a =
[[4725 3454 5301 3572 5138 5834 3382 1292 3888 7014 5304]
 [3365 1404 3088 3905 6074 7910 4016 3924 5383 6639 4263]
 [4186 3940 8240 9459 4883 6232 5629 4891 4567 6086 4084]
 [3974 5573 2265 2587 3378 3524 5408 5417 5592 3897 9554]]
Indices start at 1.
The entry just right of 3454 is 5301
The entry at row 3, column 1: 4186
The entry in the top-right corner is 5304
What is the entry directly above 4567?
Answer: 5383
The entry directly above 3524 -> 6232
What is the entry directly below 6086?
Answer: 3897
What is the entry at row 1, column 1?
Answer: 4725
The entry at row 3, column 2 -> 3940
The entry in the bottom-left corner -> 3974
The entry at row 1, column 2: 3454
The smallest entry: 1292
What is the entry directly above 5383?
Answer: 3888
The entry just right of 5417 is 5592
The entry directly below the smallest entry: 3924
The bottom entry of the column that holds the largest entry is 9554
The entry directly below 6639: 6086
The entry just right of 7910 is 4016
What is the entry directly below 4016?
Answer: 5629
The entry just left of the smallest entry -> 3382
What is the entry directly above 6074?
Answer: 5138

[[ -3   0 -14 -53 -56  39  -9  10  24  22  -8]
 [  0  -2  16 -80  -1  31 -61  30  19   0 -25]
 [ 63  14 -12  19 -13 -49 -55   1 -20  -4  33]]
Rows and columns are numbered from 1.
Find the entry in row 1 and column 2.
Answer: 0
Find the top-left entry.
Answer: -3
Find the entry in the bottom-left corner.
Answer: 63
Find the entry at row 3, column 2.
Answer: 14
The entry at row 1, column 3 -> -14
Find the median of all entries.
Answer: -1
Find the entry in row 2 and column 1.
Answer: 0
Find the entry directly above the smallest entry.
Answer: -53
The bottom-right entry -> 33
Find the entry at the centre.
Answer: 31

[[476 756 826 605 377 640 505 443 830 631 584]
 [492 671 580 768 783 626 646 699 764 193 880]
 [607 800 797 630 685 704 456 809 352 747 946]]
Counting starts at 1.
The largest entry -> 946
Find the entry in the top-left corner.
A: 476
Find the entry directly below 783.
A: 685
The entry at row 2, column 1: 492
The bottom entry of the column that holds the smallest entry is 747
Find the entry just left of 809.
A: 456
Find the entry just right of 443.
A: 830
The entry in row 1 and column 3 is 826
Find the entry just left of 580.
A: 671
Find the entry at the centre.
A: 626
The entry just left of 377: 605

X =
[[3175 4182 2629 1607 8522 7233 4542 4627 4112 3167 4564 3845 3124 4597
  2780]
 [3809 4690 3924 3472 3414 4874 4886 3864 3485 4020 3313 4370 1488 3993
  3592]]
The entry just left of 1488 -> 4370
Read off the entry just left of 4690.
Answer: 3809
Read off the entry just right of 3485.
Answer: 4020
Read off the entry just right of the largest entry.
Answer: 7233
Read off the entry just right of the smallest entry.
Answer: 3993
The entry just right of 2629 is 1607
Read off the entry just right of 4112.
Answer: 3167
The largest entry is 8522

[[71, 50, 36, 50, 38, 53, 56, 84, 51], [69, 51, 46, 49, 47, 54, 57, 75, 49], [62, 50, 45, 46, 40, 52, 52, 71, 50], [57, 50, 45, 47, 37, 52, 54, 65, 49], [53, 47, 50, 41, 40, 48, 53, 61, 47], [50, 48, 49, 44, 39, 49, 52, 55, 47], [46, 46, 48, 43, 38, 48, 53, 50, 45], [44, 44, 49, 43, 42, 47, 50, 43, 46], [40, 46, 50, 43, 38, 50, 49, 37, 43], [34, 42, 53, 41, 40, 49, 48, 36, 43], [30, 42, 53, 41, 40, 46, 47, 29, 41], [26, 43, 57, 40, 38, 42, 50, 26, 34], [21, 43, 55, 37, 31, 39, 49, 20, 35]]
The second largest entry is 75
Report the entry just right of the centre entry.
48
The entry just left of the largest entry -> 56
The entry just right of the largest entry is 51
Report the largest entry.
84
Report the entry just left of the centre entry.
43
Report the minimum.
20
Report the entry just right of the smallest entry.
35
The second smallest entry -> 21
Report the 5th entry in reading order.
38
The entry just right of 29 -> 41
Report the 1st entry in reading order.
71

-0.6	-0.3	-1.3	-0.8	-1.4	-0.1	-0.9	-1.4	-0.9	-0.9	1.2	-0.4	0.5	-1.3
Read off the entry just left of the largest entry.
Answer: -0.9
Read off the entry just right of the largest entry.
Answer: -0.4
